These are the activations of a small neural network, seen along a few directions. Each row is one input.
Each table varies a few parts of the input and shows all the possible inputs, shuffled.
A made-up example of a description, with smaller parts first: values(3) and (point or line(9) or (line(6) and ring(8))).
Shared parts are said once, and a part with two or three values counts as separate values.

Rows:
row 1: [ -4  -2 -23  13   0   9   6  -4   6  -8   2  15  -7   2  -1]
row 2: [ -2 -17   4   1   8 -11   4   7 -14  18   2   0   4  -5  -3]
row 3: [-13 -18  10   3  -6 -12   0  -2  -8  14  -2  -3  10  -3   9]
row 4: [-12  -4 -18  -9   8  -8  12  -6  -6   8   5   3  -2  -3  -9]
row 5: [ 21  49   7   5 -15  12  -5 -18 -12  -5  25 -17  -5  16  -3]
row 6: [ -9  -3 -22   1   3   3   6  -1   1   6   9   7 -14  -4  -3]
row 7: [-15   7 -11  -3   5  -7  12  -5   4  -6   2  -2  10   3  13]
row 8: [  2  -6   2  -5   1  10  -5   2  15 -14 -19   2   3   0   0]
row 9: [  7 -13   1   9   5  -4   6  12  -5  16  -4   6 -10  -1  -1]
row 10: [ -2  -2 -15   3   0   1  10 -12  11 -10  -2   6  -1   3  13]
row 11: [ -1  -7  -4  -9   5   4 -10  13   7   0  -3   6 -11  -5 -13]
row 12: [ -8   1   7 -12   5  -2  -5   3  12  -9 -15  -9   5  -6   4]
row 13: [  4  -6  -4   3   1  11 -10  10  12 -12  -8  15  -4  -1 -10]
row 14: [-19  -5 -12  -9   1  -9  15 -13   2   5   5  -3   8   0  -2]
row 15: [  7 -14   8  12   0  -1   2   1   3   1  -4   3   4   0  20]
row 16: [  6 -14   0  22  -1   6  -1   8  -2   3  -2  11  -3  -3   5]
row 17: [ -5  -6  11   6   3 -11   5   5  -4   3  -4  -5  13  -3  19]
row 18: [-12  -9   8 -17   2 -10  -4  -1   7  -8  -8   0   9  -6 -11]
row 19: [ 35  36  27  10 -18   8 -10  -7 -24   5  16 -16  -1   9   3]
row 20: [ -8  -9  -1 -19   9  -3  -7  11  -1   4  -5   0  -2  -2 -15]
row 21: [ 26  42  25  -3 -16  14 -20  -7  -6 -12  11 -20  -8  11 -14]
Question: Changing only one part turns row 8 into row 10. The same change can be made to row 20. Which row results?
Answer: row 4
Question: What do these inputs look like to the network?
Answer: values(3) and (point or ring(6))
Question: Which other rows does row 11 become when the values(3) part takes its other values? List them by row number.
Answer: row 6, row 9
Question: Which other rows does row 17 become when the ring(6) part takes its other values? List them by row number.
Answer: row 2, row 3, row 9, row 15, row 16

Rows:
row 22: [ 14  34  11   0 -12  16 -15 -11  -7  -8  21 -18  -8  12 -14]
row 23: [-24 -28 -19   3  16 -14  15  14   3  10  -9  16  -5 -15   6]
row 24: [-21  -8 -14 -23   3   1  -6  -2  31 -10 -13   4   0  -5  -6]
row 25: [-28 -39 -14   4   5  -8   7   9   1   8  -6  17   0 -13  -1]
row 26: [ 19  16  21  18 -11  -8   5 -10 -22  11  14 -11  12   7  15]
row 27: [-30  -1 -25 -15  -2  -8  15 -17   8  -9  -3   4   6  -4   2]
row 28: [ 18   7  27  13 -16  -2 -14  -2 -23  14  11  -9   5   0  -3]
row 29: [  0 -28  21   9   0  -7   3   6 -18  23  -4   0   8 -10   0]
row 30: [-22   1 -20 -19  13 -10  12  -3  11  -4  -5   9  -3  -6 -12]
row 31: [  5  11 -15  -2  -3  17  -6  -6  23 -12  -1  10 -10   8  -7]
row 32: [ 16  41  17   3 -15  18 -17  -8   9 -14   8 -13  -8   5  -7]
row 33: [  0  20 -20  -5   2   8  12  -7   6  -7  11  15 -16   2  -8]
row 34: [ 27   9  32   8  -7  -3 -11  10 -17  -1   2  -7   8   5   3]
row 35: [-25 -12 -20 -18   2  -4  -4  -6  10  -4  -5   3   1   1 -17]
row 36: [  0  15 -27   3  -2   8  15 -19   5 -11  12   7  -4  15   2]
row 37: [ -1   7 -21  -2  -6  14  -4 -11   3  -6   9   9 -10  10 -16]
row 38: [  6  45   5   7 -19   9  -1 -22 -10 -12  20 -16  -5  12   7]
row 39: [  6 -26  23   7  -1  -5  -6  14   4  18 -16  -6   5  -7  13]
row 40: [-14 -11 -17 -27  16   1  -3   3  15 -18 -15   4   7  -4 -12]
row 41: [  7   9 -17  -7   3  15  -1   1   9 -22   0  13  -7  14  -8]
row 42: [-23 -33 -26   8  13 -12  17   2   3   7  -8   6   8  -6  16]
row 43: [ 12 -29  18   4   9  -6  -7  17 -14   9 -21  -7  11  -6   8]
row 44: [ 28  16  22   8   0  -9  -6   6 -16  17  10 -15   0   4   5]
row 45: [  5 -19  12   6   6 -14   3  14 -14  25  -9  -8   0  -7  13]
row 46: [ -3 -19  11  17  -3 -13  14  -2 -20  20  -7  -4  13  -4  20]
row 47: [-15 -37  -9   3  19  -5   5  14  24   4 -15  13   2  -8   5]
row 48: [ 18  38  16  -2 -10  16 -12  -1  -5 -24  10 -10  -5  11  -8]
row 49: [ 27  10  32   8 -10  -1 -14   7   2   9   4 -14   4   4   7]
row 50: [ 14  48  10  -2  -8   9  -4  -8  -6  -8  20 -13 -15   4  -5]
row 51: [-16 -39 -11  -5  20  -2   8  17   6  -5 -15  18   5 -18   4]
Question: Changing only one part turns row 47 into row 25. The same change can be made to row 31. Which row results?
Answer: row 37
Question: What do these inputs look like to the network?
Answer: values(5) and ring(6)
Question: Start at row 26 and move only the ring(6) part, one step at a time. The first step leads to row 46. Which rows follow, in order?
Answer: row 42, row 27, row 36, row 38
Question: Which other rows does row 30 become when the values(5) part takes its other values? List them by row number.
Answer: row 24, row 27, row 35, row 40
Question: Which other rows does row 34 become when the ring(6) part takes its other values? List them by row number.
Answer: row 40, row 41, row 43, row 48, row 51

Rows:
row 52: [ 25  12  32  19 -13  -3  -4   0 -25  17  11 -17   5   3  12]
row 53: [-28  -5 -39  -9   9  -3  20 -14   9  -4   4  10  -3  -2   1]
row 54: [ -7 -42  11   6  10 -15   2  20  -2  15 -19   6  10 -13  11]
row 55: [ 27   3  42  10  -9   2 -22  16 -11   6  -7 -10   5  -1   1]
row 56: [  9  39  -6 -10  -9  14  -8 -14   6 -18  13  -5  -9  12 -13]
row 57: [-16 -25 -14   2   9 -10  14   2  -1  11  -5   7   3  -7   8]
row 58: [ 18  29   9  12 -14   2   3 -14 -20   7  21 -15  -1  11   7]
row 59: [  8  36  -2 -12  -7  17 -14  -9  12 -22   7  -4  -9  10 -17]
row 60: [  7  46 -14  -2 -13  12   3 -26  -4 -11  26 -10  -8  16  -4]
row 61: [ 16  26  10  -2  -7  12 -14  -2   3 -12   5  -5  -5   7 -10]
row 62: [-21 -15 -27  -1   8  -8  20  -7   1   6   2   8   1  -4   7]
row 63: [ 19  22  18   5  -9   5  -9  -3  -9   1   8 -11  -2   6  -2]
row 64: [ 19  15  25  -1  -7   9 -20   8   0  -8  -3  -6  -2   4  -9]
row 65: [-18 -24 -16  -9  11  -2   4   6  15  -5 -13  14   1  -6  -5]
row 66: [-25 -14 -28 -16  12   3   5   0  23 -15 -12  16  -3  -5 -10]
row 67: [  8  43 -10  -5  -9  13  -2 -20   2 -15  19  -9  -9  13  -7]
row 68: [ 15  38   0   6 -12   5   4 -19 -12   0  22 -13  -4  12   4]
row 69: [ 27   6  39  13 -10   0 -16  11 -16   9  -1 -12   5   1   4]
row 70: [ -9 -41   9   8   9 -17   7  15  -6  20 -13   4  10 -12  12]
row 71: [  9  32   1 -13  -7  20 -20  -4  17 -26   2  -1 -10   9 -20]
row 72: [ -8 -37   5  11   8 -20  12  11 -12  23  -9   2  10 -11  17]
row 73: [-24 -16 -26 -18  12   6   0   4  28 -19 -16  18  -4  -5 -13]
row 74: [ 19  18  20   3  -9   8 -15   3  -5  -4   4  -8  -2   5  -6]
row 75: [ -6 -45  14   4  10 -12  -3  24   2  12 -23   8  10 -13   6]
row 76: [-10 -35   2  13   6 -21  17   6 -16  27  -3   0  11 -10  19]
row 77: [-26  -9 -36 -13  10  -2  16  -9  13  -8  -1  13  -3  -2  -3]
row 78: [-13 -33  -4  -5  12  -4  -1  16  13   0 -20  13   3 -10  -2]
row 79: [16 30  8  0 -8  9 -8 -7 -2 -8 10 -8 -5  8 -6]
row 80: [ 26   8  36  16 -11  -1 -10   5 -20  13   6 -14   4   2   8]
row 81: [ 15  33   4   3  -9   7  -3 -13  -7  -4  16 -11  -4  10  -1]
row 82: [-21 -18 -22  -4   9  -7  15  -2   6   3  -4  10   1  -5   2]
row 83: [-20 -21 -20  -5  10  -4  10   2  11  -1  -8  12   0  -6   0]
row 84: [ 16  23  15  -6  -5  13 -20   4   8 -16  -1  -4  -5   5 -13]
row 85: [-18 -25 -12 -11  12  -1   0  11  20  -8 -19  15   0  -8  -6]
row 86: [-17 -23 -17   4   7 -12  18  -2  -6  15   0   5   3  -6  10]
row 87: [-16 -29  -9  -2  10  -9   9   7   3   6 -10   9   4  -7   3]
row 88: [ 26  16  28  22 -14  -5   2  -6 -30  20  17 -19   6   5  17]
row 89: [-26 -12 -33 -13  11   2  10  -5  18 -12  -6  15  -4  -3  -6]
row 90: [-15 -31  -7  -3  10  -6   3  12   8   2 -15  12   3  -8   0]
row 91: [ 19  25  13   9 -12   4  -3  -8 -15   3  15 -12  -2   9   3]
Question: Changing only one part turns row 55 into row 75. The same change can be made to row 67. Which row results?
Answer: row 77
Question: Changing only one part turns row 73 into row 71. The same change can be made to row 54. Which row results?
Answer: row 69
Question: What do these inputs look like to the network?
Answer: values(2) and line(4) and line(5)
Question: Which other rows does row 84 become when the values(2) part takes its other values? List them by row number.
Answer: row 85

Rows:
row 92: [-26   2 -49  -1   4  -5  33 -27   0   3  18   8  -3   4   9]
row 93: [-11  31 -29 -27   2  21 -10 -11  29 -35   3   8 -15   8 -27]
row 94: [-25 -18 -30   0   6 -12  26 -13  -4  11   7   7   3  -3  10]
row 95: [-18 -54   2   8  14 -24  15  16  -9  27 -15   7  12 -16  16]
row 96: [-19 -36 -14   9   9 -16  22   1  -6  19  -5   8   8  -9  17]
row 97: [ 33  -5  51  23 -10  -6 -14  16 -24  21  -3 -15   9  -2  14]
row 98: [  0 -27  22 -11   8   3 -24  29  22 -12 -33   9   4 -10 -13]
row 99: [ 29  17  33  14  -9  -2 -10   5 -22  11   7 -18   2   2   8]
row 100: [ -3   9 -11 -14   2  18 -13   3  26 -26  -9  13  -9   3 -19]
row 101: [ -4  -9   6 -16   5   9 -19  16  24 -20 -22   9  -1  -4 -17]
row 102: [ 18  55   1   3 -18   9   0 -27 -15  -4  31 -20  -6  17  -1]
row 103: [ 27  35  17  12 -14   6  -5  -9 -21   6  20 -16  -5   9   3]
Question: What do these inputs look like to the network?
Answer: values(3) and line(4)
Question: Changing only the line(4) part turns row 98 into row 101. The same change can be made to row 95. Which row results?
Answer: row 96
Question: Which other rows does row 99 become when the line(4) part takes its other values? List them by row number.
Answer: row 97, row 102, row 103

Rows:
row 104: [ 23  -1  27  20 -10  -2  -3   3 -19  17   7  -8   5   3  12]
row 105: [-29 -49  -7  -6  14 -19  12  11  12   8 -28   8  16 -15  13]
row 106: [ 21  37  -4   8 -14  20  -8 -13   2 -15  16   0 -12  13  -8]
row 107: [ 27  -5  35  13  -4   4 -17  19  -6   4 -10  -2   3  -2   0]
row 108: [  3  37  -5  -7 -11   6   0 -21  -2 -10  20 -13  -3  10  -5]
row 109: [ 18  30   4  -4  -8  23 -18   1  11 -24   3   3 -10   6 -17]
row 110: [-22 -54  -5  -3  17 -12   7  22  14   6 -28  19   9 -19   8]
row 111: [  8  35   0 -13  -7  12 -13  -8   8 -16   9  -8  -8  10 -13]
row 112: [ 18   3  28  16  -7  -8   2   0 -22  17   7 -11   7   0  14]
row 113: [ 14  33   3  -7  -5  18 -18  -2  11 -21   3  -2 -10   8 -15]
row 114: [ 19  -3  34   8  -3  -5 -15  13 -12   8  -7 -11   6  -1   4]
row 115: [-36  -4 -36 -22  11  -7  16 -12  20 -12  -5   7   3  -5  -4]
row 116: [ 12   0  27   5  -6 -12  -4   5 -20  18   0 -18   8  -3   7]
row 117: [-31 -10 -38 -20  13  -2  10  -8  12  -6   1  11  -4  -2 -16]
row 118: [  3  34  -3 -13 -10   9  -6 -16   0 -10  12 -12  -5  10 -13]
row 119: [  1  18 -35  11  -2  12  18 -20  -2  -6  19   7  -9  11   9]
row 120: [-23 -15 -40 -10  14   6  12  -1  15 -10  -2  26 -13  -3 -14]
row 121: [-37 -16 -36 -23  12   1  10  -8  29 -21 -16  12   4  -2  -7]
row 122: [-30 -17 -36 -21  14   4   4   4  31 -23 -18  25  -6  -6 -12]
row 123: [-29 -42  -5  -6  15 -25  16   6   1  17 -16   2  17 -13  15]
row 124: [ 10  33   4 -10  -7  16 -16  -8   9 -19   4  -6  -8   9 -14]
row 125: [ 16  38  -5   2 -11  15  -4 -14   0 -10  18  -3 -10  12  -5]
row 126: [-15 -51  -9   7  17 -14  13  19  -5  19 -12  20   1 -16   4]
row 127: [  9   1  25   7  -8 -14  -1   2 -24  18   5 -17  12  -1  11]
row 128: [  0  36  -6 -11 -11   6  -3 -19  -4 -11  16 -12  -2  11  -8]
row 129: [ 22  -5  35  12  -2   1 -17  15  -7   6  -8  -7   4  -1   3]
row 130: [  8  38  -3   1 -11  11  -2 -19  -1 -10  19  -6  -7  11  -4]
row 131: [-16 -56 -11   9  16  -7  12  19  13  14 -22  23   3 -13  10]
row 132: [ 13  -1  31   6  -4  -8  -6   8 -17  12  -1 -17   5  -3   6]
row 133: [-23 -47  -6   0  13 -21  12  12  -8  21  -8   6   6 -14   6]
row 134: [ 30   3  27  27  -9  -1  -6   7 -17  14   4  -5   0   0  11]
row 135: [  4  33   1 -13  -9  12  -8 -11   2 -16  11 -11  -7  10 -13]
row 136: [ 17  -1  32   6  -4  -7  -9  12 -13  10  -3 -14   7  -1   4]
row 137: [-23 -18 -43  -9  14   9  11   2  32 -14 -10  28 -11  -2  -9]
row 138: [ 11   3  26  12  -9 -14   2  -1 -22  21   9 -18   9  -2  12]
row 139: [  9 -18  -4  27   0  -7  20  -1 -22  24   8   2   5  -1  28]
Question: What do these inputs look like to the network?
Answer: values(2) and (point or ring(6) or line(11))
Question: Changing only the values(2) part turns row 134 into row 106. The same change can be made to row 132. Which row results?
Answer: row 135
Question: Which other rows does row 126 become when the ring(6) part takes its other values? List them by row number.
Answer: row 105, row 110, row 123, row 131, row 133
